Each row below holds a small network's activations on one record, seen along a few directions.
Each row is followed by the record's values for the fields N, V, L, U.
A field that a record lacks is written none.
Other fields move the rows too, some of them a lot.
In the rows, zero is written as 500.
Random noise pushes rows far along 8 fixed directions. That doesn't count. These rows show it; they differ only by the noise:
[654 527 460 496 467 647 564 451 461 410 556 398 347 415 594 647 504 508
 470 571 582 533 456 435]
[630 458 516 635 420 521 353 481 560 588 568 692 618 338 622 646 451 515
 498 403 556 593 638 328]
[397 538 460 432 523 747 612 524 329 369 416 406 351 781 583 490 397 601
 501 621 482 487 323 525]
[418 486 504 618 565 295 403 556 347 440 485 586 625 595 704 609 403 506
 537 485 471 586 611 486]
[487 367 524 522 592 558 461 552 630 482 742 605 530 414 600 781 144 310
 583 651 744 317 638 506]
[465 441 601 692 515 461 381 530 554 596 461 617 676 634 564 428 489 585
 533 398 481 527 562 395]
[641 345 552 600 762 311 881 425 690 430 559 193 428 338 586 471 751 329
 369 617 595 293 354 514]
[576 437 405 316 515 378 715 348 158 455 415 465 293 454 591 564 476 360
 518 462 491 467 405 374]
[646 520 624 643 449 758 379 482 760 522 683 425 411 479 416 539 489 586
 528 498 728 403 482 478]
[524 548 525 580 462 697 474 476 562 482 524 524 438 528 535 480 560 653
 424 435 574 493 353 504]

[627 432 427 526 599 412 707 522 453 380 500 299 493 401 684 676 479 363
 476 697 494 554 562 428]
<N:n2 V:none L:none U:u4>
[682 518 660 541 537 559 546 399 866 582 604 301 368 303 146 328 770 478
 421 350 723 231 296 568]
<N:n2 V:none L:none U:u3>
[547 362 448 367 548 444 661 505 437 522 490 582 552 339 545 677 284 219
 514 616 525 423 599 395]
<N:n1 V:v2 L:l2 U:u4>
[451 419 519 535 529 585 641 477 708 628 450 565 528 447 479 347 666 565
 394 439 483 410 326 469]
<N:n1 V:none L:none U:u3>
[442 494 538 594 669 308 509 524 413 315 616 407 508 522 611 640 373 389
 479 548 667 394 497 614]
<N:n2 V:v2 L:l2 U:u2>
[646 546 594 657 439 624 460 460 689 539 457 353 529 463 374 337 764 628
 359 407 494 553 424 419]
<N:n1 V:v2 L:l1 U:u1>
[615 421 535 600 661 324 700 427 617 506 528 188 459 529 471 334 713 410
 518 601 479 419 507 443]
<N:n2 V:v1 L:l2 U:u4>
[415 314 644 504 657  86 668 410 436 616 407 566 545 512 437 323 598 367
 536 267 514 273 390 518]
<N:n2 V:v2 L:l2 U:u3>
[597 601 527 671 512 598 521 597 708 442 451 220 539 502 537 445 807 659
 414 648 412 649 478 541]
<N:n1 V:none L:none U:u6>
[723 521 456 466 423 484 612 435 414 448 546 464 358 242 626 700 594 474
 472 537 521 598 488 423]
<N:n2 V:v2 L:l1 U:u5>
[374 431 538 527 613 290 508 506 597 530 580 710 595 340 550 532 513 451
 380 370 615 330 388 619]
<N:n1 V:v2 L:l1 U:u3>
[318 578 428 599 681 334 511 477 556 416 547 447 548 508 490 334 691 548
 323 426 480 437 379 716]
<N:n2 V:v1 L:l2 U:u2>
[446 584 449 375 537 500 620 535 261 347 317 293 382 696 493 462 536 515
 474 603 399 551 389 532]
<N:n1 V:v2 L:l2 U:u3>
[341 437 506 440 563 451 551 463 598 611 493 687 567 496 394 325 505 485
 426 365 526 308 363 579]
<N:n1 V:v1 L:l1 U:u4>
[466 448 559 708 521 581 407 539 751 584 537 528 679 550 501 370 564 598
 444 492 433 518 582 429]
<N:n2 V:v1 L:l1 U:u1>
[500 578 349 213 406 515 551 387 148 445 364 453 336 513 433 515 436 419
 513 465 408 560 463 418]
<N:n1 V:v1 L:l1 U:u6>
[391 475 460 558 657 300 564 655 186 259 390 359 619 708 789 714 313 393
 507 752 397 643 635 529]
<N:n2 V:v2 L:l2 U:u1>
[566 533 521 579 474 468 440 511 645 545 554 532 548 334 474 496 632 545
 435 415 522 525 495 505]
<N:n2 V:none L:none U:u2>
[594 399 514 565 518 408 600 374 493 665 424 469 529 480 447 311 645 440
 519 411 429 483 502 275]
<N:n2 V:v2 L:l2 U:u2>
[355 539 435 626 475 726 433 548 676 494 568 792 583 348 606 549 476 658
 240 386 591 519 323 611]
<N:n2 V:none L:none U:u1>
[569 465 519 387 483 410 595 417 277 469 480 433 340 525 523 573 440 427
 611 501 503 478 493 415]
<N:n2 V:v2 L:l1 U:u3>
[648 516 558 681 555 233 437 459 724 530 616 377 566 287 426 455 788 469
 453 415 530 515 621 529]
<N:n2 V:v1 L:l2 U:u5>
[147 454 459 451 634 274 418 548 500 539 570 791 622 550 531 454 355 444
 507 395 523 332 474 727]
<N:n2 V:v1 L:l2 U:u6>
[430 461 450 444 546 578 677 685 431 463 256 443 661 676 619 503 490 517
 489 709 251 634 521 486]
<N:n1 V:none L:none U:u3>
[303 505 500 544 622 224 424 515 322 419 563 537 530 631 569 518 369 448
 574 482 530 434 545 601]
<N:n2 V:v2 L:l1 U:u2>
[571 631 392 524 352 650 323 421 427 439 611 536 369 452 569 552 514 635
 501 449 543 661 528 478]
<N:n2 V:v1 L:l2 U:u2>
[481 625 524 583 491 118 359 454 316 484 483 524 484 481 469 399 734 592
 487 204 506 554 438 633]
<N:n2 V:none L:none U:u2>
[429 436 318 333 555 691 701 427 501 546 482 562 430 476 457 391 461 421
 400 556 428 408 382 475]
<N:n2 V:v1 L:l2 U:u4>
[425 518 456 553 507 406 327 514 366 481 579 582 558 560 567 593 305 454
 625 512 536 561 693 467]
<N:n2 V:v2 L:l2 U:u2>
[543 491 399 452 481 311 435 359 507 544 709 610 418 209 516 606 519 367
 493 352 649 423 537 508]
<N:n2 V:v1 L:l2 U:u2>
[598 478 469 463 520 367 658 462 647 494 542 449 464 241 530 517 762 488
 400 503 462 488 457 570]
<N:n1 V:v1 L:l1 U:u3>
[581 460 597 517 549 487 556 447 687 571 459 395 524 453 304 356 655 464
 426 446 532 396 450 488]
<N:n1 V:v1 L:l2 U:u3>
[628 652 603 447 408 421 361 579 558 389 543 327 354 407 314 584 589 537
 550 490 592 542 535 681]
<N:n1 V:none L:none U:u3>
[500 545 393 406 418 764 460 553 465 427 499 673 532 367 569 708 318 494
 388 532 567 568 469 521]
<N:n2 V:none L:none U:u6>
[566 478 331 346 493 848 769 432 636 570 392 318 419 491 348 297 664 478
 384 654 331 494 381 387]
<N:n1 V:v1 L:l2 U:u2>
[509 480 674 668 535 537 342 553 863 568 700 415 545 563 355 462 491 524
 611 528 678 344 571 604]
<N:n2 V:v1 L:l2 U:u5>
[421 421 393 243 429 482 569 437 278 589 394 763 485 425 508 547 340 402
 528 382 435 463 460 407]
<N:n1 V:v1 L:l1 U:u3>
[489 669 525 619 503 445 510 546 286 327 310 367 483 643 633 474 727 692
 397 466 369 701 385 558]
<N:n2 V:v2 L:l2 U:u6>
[427 462 351 450 444 551 355 504 463 562 542 776 673 343 570 618 303 426
 425 470 449 579 651 420]
<N:n1 V:v1 L:l2 U:u1>
[609 426 526 483 491 462 573 546 512 585 440 388 553 545 463 477 510 405
 627 594 432 518 633 385]
<N:n1 V:none L:none U:u2>
[551 467 495 320 471 129 719 377 241 518 403 557 358 324 552 495 682 418
 534 339 433 491 392 527]
<N:n1 V:v2 L:l1 U:u5>
[625 520 434 473 427 482 484 419 429 498 501 475 433 363 532 491 613 520
 424 430 459 583 482 413]
<N:n1 V:v2 L:l2 U:u1>

Here are new rows. What are their fields?
[796 439 508 543 410 700 542 593 690 523 518 399 554 278 569 743 476 417
 527 708 520 631 701 321]
<N:n1 V:none L:none U:u3>
[553 534 475 459 433 266 356 380 484 588 673 540 425 358 416 511 533 426
 637 374 586 458 646 476]
<N:n1 V:v1 L:l1 U:u2>
[665 400 497 644 545 831 679 585 712 530 402 294 643 598 581 498 485 478
 453 805 372 603 600 219]
<N:n2 V:v2 L:l2 U:u4>
[334 314 494 530 752 523 874 604 785 504 390 522 688 379 600 395 612 420
 192 628 429 326 247 611]
<N:n1 V:none L:none U:u1>
[331 455 434 523 699 393 678 539 547 399 562 523 516 447 634 516 515 409
 398 587 573 369 388 696]
<N:n2 V:v2 L:l2 U:u2>
[628 409 832 703 437 572 321 576 775 692 487 398 664 706 264 335 486 570
 717 477 537 439 685 375]
<N:n1 V:v2 L:l1 U:u1>
[437 591 535 476 433 847 376 582 631 500 576 588 461 588 329 492 355 615
 468 466 664 393 360 653]
<N:n2 V:none L:none U:u4>
[416 377 480 334 484 433 520 434 506 684 513 710 512 461 419 422 409 372
 605 413 499 355 524 447]
<N:n1 V:v1 L:l2 U:u6>
[333 434 470 390 560 423 547 465 359 563 329 462 556 746 352 272 417 412
 528 455 375 431 494 466]
<N:n1 V:v1 L:l2 U:u1>
[528 393 547 637 459 495 404 523 786 700 638 723 629 377 569 516 519 519
 580 476 515 497 662 428]
<N:n2 V:v1 L:l2 U:u5>
[458 565 498 537 450 856 548 547 592 487 447 453 419 683 440 393 505 679
 443 555 516 509 316 512]
<N:n2 V:none L:none U:u4>
[780 547 581 735 416 493 476 540 596 462 454 404 594 303 635 608 760 627
 451 484 422 778 638 394]
<N:n2 V:v2 L:l2 U:u3>
[558 490 423 329 465 620 752 396 332 460 304 398 363 463 476 419 601 502
 363 458 431 505 254 435]
<N:n1 V:none L:none U:u1>
[320 455 515 614 669 375 516 614 713 427 594 547 667 453 629 524 527 503
 375 577 527 410 471 721]
<N:n1 V:v1 L:l1 U:u1>
[524 562 439 492 462 414 475 446 452 474 558 519 400 375 526 558 557 518
 455 423 566 520 448 531]
<N:n1 V:none L:none U:u4>
[546 552 426 604 534 465 510 558 431 385 448 449 595 417 690 650 569 541
 379 548 436 679 538 479]
<N:n2 V:none L:none U:u3>
[516 647 340 549 502 575 488 497 459 343 493 412 511 395 662 596 640 587
 321 547 436 693 444 543]
<N:n2 V:v1 L:l2 U:u6>
[572 573 584 615 468 560 414 525 573 434 537 286 397 576 413 482 550 576
 523 541 593 519 503 544]
<N:n1 V:none L:none U:u1>
[475 600 478 417 589 397 588 577 347 194 592 182 266 596 561 704 380 440
 578 727 646 439 453 749]
<N:n1 V:none L:none U:u4>
[521 419 519 435 508 359 642 464 438 644 243 522 590 514 377 294 603 430
 470 410 310 537 469 300]
<N:n1 V:none L:none U:u4>
[362 489 527 514 379 556 268 591 360 572 500 844 629 634 604 630 190 579
 664 450 503 603 642 489]
<N:n2 V:v2 L:l2 U:u5>
